Each row below holds a small network's activations on one input, seen along a few directions.
Each table varies a few parts of the input and shows all the possible inputs, shuffled.
A made-up example of a description, with smaller parts first: one of 5 places around a ring, together with either a single point or (one of 2 separate values, together with one of 4 places along a line) or one of 11 places along a line.
Shared parts are said once, and a part with two or three values counts as separate values.
In the rows, zero is written as 128.

Other details of the inputs shift rows strongly along three fixed directions, in all tables alike. That doesn't count.

Table:
row 1: [ 99 154  63  64  89 124 162 162 117 147 133 125]
row 2: [ 91  99 131 186 131 139  64 153 153 135  84 161]
row 3: [181  82 129 116 166 102 139  93 115 192 150 155]
row 4: [132 106 103 123 142  98 110 108 126 152 134 143]
row 5: [ 79 140  57  68  70 101 129 147 128  90 131 103]
row 6: [ 66 131  94 130  86 136  85 158 144 121 101 132]
row 7: [211 178 158 111 177 160 197 111 103 135 185 116]
row 8: [109  92 133 168 122 134  90 118 146 155 113 141]
row 9: [ 56 119  98 114  75  93  89 162 147  86 100 121]
row 10: [102 129  68  59  80 124 164 138 115 161 132 125]
row 11: [129  94 111 125 123 119 142 122 126 180 133 139]
row 12: [167  82 126 124 142 128 155 103 121 203 145 155]
row 13: [179 169 186 150 168 154 163 108 112 109 167 101]
row 14: [ 97 174 203 189 137 116  54 133 144  40  99  95]
row 15: [ 94 127  70  96  96  93 118 131 128 116 131 124]
row 16: [116 139 219 171 133 134  79 141 167  41 102 104]
row 17: [129 196 142  71 100 136 160 136 131  31 144  60]
row 18: [138 105 110 111 126 136 134 133 130 176 130 158]
row 19: [187  91 103  96 150 117 166 103 115 154 151 143]
row 20: [103 151  53  58  79 133 167 150 109 134 125 121]
row 21: [ 57 123  96 120  87  85  86 154 141  98  98 126]
row 22: [113 126  65  74  90 136 161 137 113 151 126 136]
row 23: [164 108 112 110 150 123 175 115 114 192 158 139]
row 24: [146 164 185 158 158 139 141 134 125 107 140 114]
row 25: [158  91 135 164 165 148 102 120 142 185 134 170]
row 26: [166 178 143 114 154 147 181 119 106 118 170 101]
row 27: [109  84 133 158 151 108  79 114 129 134 104 149]
row 28: [177 160 180 142 163 125 150 106 114  75 142 112]
row 29: [108 101 141 167 125 149  78 129 152 143 109 155]
row 30: [131 108  97 134 138 133 130 138 126 165 123 152]
row 31: [228 127 189 148 190 156 186  82 106 154 163 124]
row 32: [106 111 128 156 133 127  99 151 143 152 113 152]
row 33: [126 104  92 127 134 125 149 124 119 167 129 135]
row 34: [155 200 106  25  94 133 214 133 105  49 153  58]
row 35: [165 165 189 169 172 152 146 122 121  99 135 114]
row 36: [124 155 179 158 123 157 120 128 128  82 110 116]
row 37: [127  68 166 204 152 149  62 109 162 171 104 172]
row 38: [ 72 198 173 134  82 147 108 170 133  39 102  91]
row 39: [105  94 128 165 118 131 100 125 139 144  98 140]
row 40: [121  94  96 135 139  94 104 115 129 148 112 153]
row 41: [123 158 182 171 130 145 115 123 130  88 128  98]
row 42: [131 102 106 112 137  91 121 117 122 157 133 147]
Each input here is: one of 3 separate values, together with either one of 5 places along a line or one of 9 places around a ring.
Q: Changing only the choice among 3 separate values turns row 33 into row 23. The same change can be made to row 36. Which row results?
A: row 10
Q: Which other rows does row 42 become when the place on the line of 5 takes its other values? List them by row number.
A: row 3, row 9, row 16, row 21

Table:
row 43: [225 128 169 151 206 129 149  90 117 175 183 147]
row 44: [ 89 110 169 186 129 126  22 137 169  77  87 151]
row 45: [152 135 125  84 136 114 178 119 111 161 163 112]
row 46: [122  40  34 104 137  94 151 109 120 246 130 164]
row 47: [ 77 102 103 186 125 108  65 134 147 129  98 137]
row 48: [ 75 106  59  62  64  92 126 161 133 131 104 139]
row 49: [138  81 144 200 169 176 101 151 143 234 126 194]
row 50: [108 172  87  67  91 106 197 135  79 109 133  91]
row 51: [113 165  91  51  81 127 176 117 105  83 147  81]
row 52: [119 189 101  72 116 114 149 129  94 105 154 100]
row 53: [115 173 104  92 116 125 155 148 122  57 122  88]
row 54: [166 118 100  68 127 127 193 115 117 128 150 111]
row 55: [124  79 135 175 168 109  69 136 156 159 106 168]
row 56: [111  70  62 129 113 104 124 108 133 201 132 143]
row 57: [ 63 101  55  93  68 110 100 134 141 111 102 124]
row 58: [149 163 109  53 108 116 175 144 108  96 140 122]
row 59: [126 160 144  81 107 122 159 141 132  87 143  93]
row 60: [144 173  89  54 104 119 165 138 121  92 161 103]
row 61: [147  38  58  91 123 103 128 106 149 235 152 173]
row 62: [164 157 168 159 164 195 164 147 114 186 161 158]
row 63: [210 120 175 157 197 128 168  92  97 151 145 145]
row 64: [ 94 117  92 123  68 196 113 167 158 194  91 147]
row 65: [207 120 207 134 173 131 162 100 117 149 155 142]
row 66: [116 100 127 192 148 119  73 123 149 124 108 145]
row 67: [137 183 201 182 165 139 115 136 131  35 113  92]
row 68: [127 178 195 155 145 130 107 117 113  84 140 102]
row 69: [193 135  88  66 163 119 174  96  95 176 180 140]
row 70: [160 170 187 158 158 138 105 129 143  63 138 114]
row 71: [127 173  90  47  84 118 169 140 125  89 160  89]
row 72: [ 56 117  66 119  88  91  91 148 138 158 119 130]
row 73: [ 77 110 165 189 127 103  59 146 141 126  86 150]
row 74: [146 155 187 140 148 133 113 142 145  62 123 116]
row 75: [158  43 147 167 164 124 116 100 154 177 120 161]
row 76: [ 79 107  82  78  70  94 124 152 134 136 110 137]
row 77: [106  68  80 105 110  91 125 127 123 213 119 167]
row 78: [110 201 161 153  98 214 158 155 122 101 106 103]
row 79: [154 145 171 111 140 132 142 134 141  90 141 110]
row 80: [ 64 112 118 203 115 177  92 174 140 166 101 153]
row 81: [171 131 192 141 144 135 156 109 117  94 130 117]
row 82: [106 175  89  50  77 125 178 117  97  89 147  74]
row 83: [ 95 114 111 161 129 106  62 143 153 131 112 144]
row 84: [ 77  88 102 155 107 120  56 131 154  98  85 144]
row 85: [ 95 105 165 188 125 123  66 144 151  66  70 144]
row 86: [117 164 116  83  97 113 187 126  88 108 132  95]
row 87: [ 32 121  95 138  76 101  98 154 140 105  87 103]
row 88: [ 29 146  83 165  68 178 109 183 139 147  81 136]
row 89: [154 144 187 162 141 139 132 104 133  87 141  97]
row 90: [126 173 107  95 118 113 168 139  94  84 123 105]
row 91: [ 60 135  86 109  92 102  84 174 154  85  94 125]
row 92: [151 185 175 123 146 138 113 125 125  52 143 109]
row 93: [104 111 156 186 157 107  67 144 151 133 104 147]
row 94: [ 50 106  62  93  68 100 128 149 137 123 100 105]
row 95: [214 101 161 136 190 142 163  98 129 135 147 141]
row 96: [109 183 134  93  90 121 141 140 129  79 150  80]
row 97: [202 104 189 145 169 134 171  89 110 149 143 138]
row 98: [108 178 123  94 101 126 157 112  96  89 142  77]
row 99: [ 54 146 153 203 105 182  68 184 160 144  87 160]
row 100: [110 114 153 174 144 102  77 142 130 133 100 159]
row 101: [146 149 181 118 137 128 146 131 134 105 145 102]
row 102: [131 187 216 154 141 137 111 114 117  72 141  95]
row 103: [164 155 167 157 170 141 121  99 112  91 137 117]
row 104: [215 109 180 150 188 131 152  82 123 189 181 142]
row 105: [186 131  92  82 107 219 214 119 113 210 143 126]
row 106: [194 135 204 137 168 145 125  94 133 103 155 129]
row 107: [108 104 111 130 124 103  86 151 143 125  97 161]
row 108: [207 118 167 149 194 139 161  65  97 170 167 135]
row 109: [125  80 150 200 140 194  84 146 165 227  97 197]
row 110: [ 92 105 145 203 135 114  72 121 143 127 104 130]
row 111: [147  44  63  92 120 104 153 110 126 199 120 172]
row 112: [139 170 197 168 143 138 114 138 125  27 103 108]
row 113: [200 117 183 145 196 124 159 100 119 174 166 139]
row 114: [143 179 178 167 146 145 109 129 138  34 126  95]
row 115: [ 85 118 153 197 118 129  48 141 168  57  87 126]
row 116: [132  47  28  97 132 107 114 102 133 203 124 175]
row 117: [221 101 180 119 182 141 154  72 125 170 178 150]
row 118: [101 184  59  58  99 108 191 148  93  98 139  77]
row 119: [175 128 119  66 132 124 176  92 108 166 177 124]
row 120: [157  41  43  91 127 110 148  98 138 214 147 162]
row 121: [116 169  82  56  73 121 183 129 115  83 152  73]
row 122: [ 77 207 105 124  88 187 175 179  99 115 128 101]
row 123: [ 91 118 167 191 140 107  45 154 147  98  82 155]
row 124: [126  67  44 113 140 104 123  99 114 211 131 164]
Q: Changing only one part turns row 97 into row 65. The same change can be made to row 95. Which row results?
A: row 74
Q: Changing only one part turns row 116 into row 92. The same change can be made to row 66. Which row results?
A: row 83
Q: Changing only one part turns row 80 into row 49. The same change can be made to row 111. Which row results?
A: row 48
Q: What do these inputs look like to the network?
A: one of 2 separate values, together with either one of 5 places along a line or (one of 4 places along a line, together with one of 9 places around a ring)
Q: Which other rows does row 109 become when the place on the line of 5 takes its other values? List them by row number.
A: row 49, row 62, row 64, row 99
Q: A walk changes only the place on the ring of 9. It starts at row 118 and steps to row 46. List the rest of the walk in order.
A: row 87, row 94, row 75, row 54, row 95, row 53, row 67
